[ 71 202 111 125  90 150 107 118 130 107 155 181 107 146 149 171 163 125
  77  78 120 125  90 143 107 144 163 158 163 165 107  91  57] : Nudud
[148  74 141  94  94 109  97  90 105 131 101 143 163  70 159 121 131  70
 151 129 151 110 130 116  95 178 157 109 153 105  96 129 100] : vig
[120  72 139 128 131 131 114  99 115 116 146 145 143  71 154 126  87 100
 101 151 147 108 140 139 106 176 161 101 135 112 109 143 102] : bepip
[122  93 140 149 121 145 119 121 117 130 139 117 125  85 120 124  92 133
 108 142 140 113 135 159  80 174 140  99 152 113 119 142  86] : dasiv
[102 138 117 183 108 170 197 126  71  72  80 186 131 230 173 165 120 145
 156  49 101 234 123 109 103 130 159 110 134 138 129 123 106] : fezi
[127  78  86 119 103 137 152 150  97 149 154 165 125 141 127 182 122 130
 115 131 124 180 107 111  92 126 136 144 162 169 139 107  80] : Puvol
[154  79 133 124  91 136 113 114 112 134 105 121 149  74 126 131 128 116
 135 127 159 120 145 122  65 173 131 111 159 104 103 127 100] : dezu
[128 120 113 104  65 149 173 154 127 159 127  79  74 103 126 136 112  91
 121 122 159 136 116 145 131 134 111 105 124 133 131 100 114] : nugo
which: [128 120 113 104  65 149 173 154 127 159 127  79  74 103 126 136 112  91
 121 122 159 136 116 145 131 134 111 105 124 133 131 100 114]  nugo
which: [154  79 133 124  91 136 113 114 112 134 105 121 149  74 126 131 128 116
 135 127 159 120 145 122  65 173 131 111 159 104 103 127 100]  dezu
perm: [145 149 159 127 159 105  79 114  91 121 154 100 116 173 124 134 127  74
 126  65 133 131 113 120 112 128 131 104 122 136 135 103 111]  dezu
which: [122  93 140 149 121 145 119 121 117 130 139 117 125  85 120 124  92 133
 108 142 140 113 135 159  80 174 140  99 152 113 119 142  86]  dasiv
after: [77]  [78]

[153 105 148 163 140 102 193 140 177  91 152  97 167 134  58  85  94  86
 148 135 117  64 162 108 131  92  66 152 143 160 101 105  87  64 158 120
 113  98 124 173 102 124  78]  vom
[134 111 140 112 152 146 122 147 132 121 130 149 108 144 180 134 113 116
 127 132 126 135 117 154 129 158 103 147 137 100 117 137 128 118 123 145
 108 142 115 145 109 118 141]  Dab
[116  73 193  92 175 146 150 182 107  92 118 157  97 158 195 186 125 120
 127 137 118 110 134 135 103 217  96 223 177  78  88 103 163 101 133 194
  73 135 155 132 117  91 112]  dofu
[137 126 110 121 150 151 101 118 152 142 135 138 117 138 164 103 102 112
 129 130 139 145 102 159 143 122 113 100 107 123 128 161 104 132 105 108
 134 139  92 148 112 134 159]  gimi
[113  64 194  85 180 146 148 188 103  89 122 159  99 156 198 187 121 123
 128 136 116 106 136 132 105 223  93 225 179  80  81  95 160 101 134 198
  69 140 159 133 111  91 112]  gaziv
[161 100 138 160 148 106 192 138 197  97 156  97 178 145  61  88  92  84
 157 130 116  65 164 109 136 107  71 155 143 155  97 108  77  65 150 115
 116 113 117 177  93 122  76]  ruku
[138  91 189 160 126  87 199 136 144  82 131  82 165 134  50  88  91  85
 145 150 103  49 151  83 107  61  84 143 133 158 112  94 111  55 176 120
 112  93 122 178 121 109  97]  talin
[ 79 105 110 215 108 130 200 145  54 124 102  89 143 116 144 201 125  23
  97 149 128  69 107  98 194 212 102 105 233  99  95  64 224 124 100 134
 105  99  96 135 110 121  81]  Zimit
[137  93 193 161 122  89 198 135 138  77 132  86 164 129  52  82  87  82
 150 148 106  46 147  81 103  56  87 142 127 156 113  91 120  59 173 128
 103  85 129 180 122 108 101]  Zefil
key -> tag
[157] -> J_352
[86] -> J_438
[155] -> J_91
join dofu 12:   J_352
which: [116  73 193  92 175 146 150 182 107  92 118 157  97 158 195 186 125 120
 127 137 118 110 134 135 103 217  96 223 177  78  88 103 163 101 133 194
  73 135 155 132 117  91 112]  dofu

[ 76 146 151 125 200 155 129 122 115  94  78  54 126 133 137 125 143 157
 124 187 123 166 168  99 159  94  98  95 155 169 152 140 104  90 109  94
 100  95 124 167 127 188 188  94  86 172 129 102 152 102 157]  tane
[118 133 143 114 248 124 126 114 114 147 124 113 135  96  66 116 138 146
  81 138 101  95 160 128 177 118 149 123 109 103 121 113 118  89 100  92
 101 118 190 177 124 173 127  92 146 178 125 102 139 149 187]  midug
[118 133 143 114 248 124 126 114 114 147 124 113 135  96  66 116 138 146
  81 195 101 164 160 128 177 118 149 123 109 103 121 113 118  89 100  92
 101 118 176 167 117 173 139  91 163 161 133 108 139 137 173]  Tokin
[ 76 146 151 125 200 155 129 122 115  94  78  54 126 133 137 125 143 157
 124 187 123 166 168  99 159  78  98 162 155 169 152 140 104  90 139  94
 100  95 124 190 130 185 135  94  79 149 115  97 127 117 202]  Fevok
which: [ 76 146 151 125 200 155 129 122 115  94  78  54 126 133 137 125 143 157
 124 187 123 166 168  99 159  78  98 162 155 169 152 140 104  90 139  94
 100  95 124 190 130 185 135  94  79 149 115  97 127 117 202]  Fevok
perm: [ 66  81  89  91  92  96 100 101 101 103 108 109 113 113 114 114 114 116
 117 118 118 118 118 121 123 124 124 126 128 133 133 135 137 138 139 139
 143 146 147 149 160 161 163 164 167 173 173 176 177 195 248]  Tokin
Table of tags by key:
[149] -> J_950
[114] -> J_75
[117] -> J_618
[92] -> J_85
[102] -> J_955
[137] -> J_331
join midug 50:   J_950
which: [118 133 143 114 248 124 126 114 114 147 124 113 135  96  66 116 138 146
  81 138 101  95 160 128 177 118 149 123 109 103 121 113 118  89 100  92
 101 118 190 177 124 173 127  92 146 178 125 102 139 149 187]  midug
after: [97]  [127]

[168 133 201 169 103 127 181 119 222 114 157 192 150 172 145 217 107 203
 189 117 156 113  99 108 207] = kube
[ 61 141 171 116 184 213  96  88 184 235 175 149 189  96 162 145  95  62
 160 166 173 170 158 113 166] = zosu
[204 156 157 156 119 117 194 182 200  88 119 202 167 193 165 187 134 221
 169 136 169 113 120 137 183] = Goso
[ 58 164 118 134 128  98 114 128 136 185 152 123 101 119 126 105 161 184
 128 179 138 135 130 165  85] = gilov
[184 136 101 126 105  85 161 179 128  58 165 152 128 164 134 128 138 185
 119 118 131  98 114 135 123] = Luko
Table of tags by key:
[62] -> J_648
[98] -> J_783
[166] -> J_611
[167] -> J_116
[169] -> J_122
[170] -> J_753
join zosu 22:   J_753
common gilov zosu:   [184]
which: [ 58 164 118 134 128  98 114 128 136 185 152 123 101 119 126 105 161 184
 128 179 138 135 130 165  85]  gilov
perm: [123 135 114  98 131 118 119 185 138 128 134 164 128 152 165  58 128 179
 161  85 105 126 101 136 184]  Luko

[123 126 118 137 157 115 130 132] -> Kofu
[164 117 140 151  78 133 133 126] -> luri
[115 157 131 126 123 130 137 137] -> tuf
[125 151 113 115 116 145 117 129] -> Zazak
[ 79 141  46  90 221 141 146 136] -> val
[116 128 143 138 126 121 116 122] -> duge
[114 149  94 102 163 125 144 116] -> gazut
[ 91 155  77  88 162 133 127 107] -> lun
[158 118 141 124 129 127 119 134] -> ronur
[129 118 122 125 138 121 117 114] -> Geta
[157  98 143 128 104 115 128 111] -> tabev
after: [149]  [94]
perm: [132 123 126 118 137 157 115 130]  Kofu
perm: [ 98 104 128 128 157 111 115 143]  tabev
which: [ 91 155  77  88 162 133 127 107]  lun
common Geta Kofu:   [118]

[ 70  76 133 133 138]  Zali
[ 61  69 139 121 124]  tazu
[ 29  40 141  70 132]  Big
tags:
[61] -> J_328
[62] -> J_722
[70] -> J_795
join tazu 1:   J_328
common Zali Big:   [70]
after: [139]  [121]

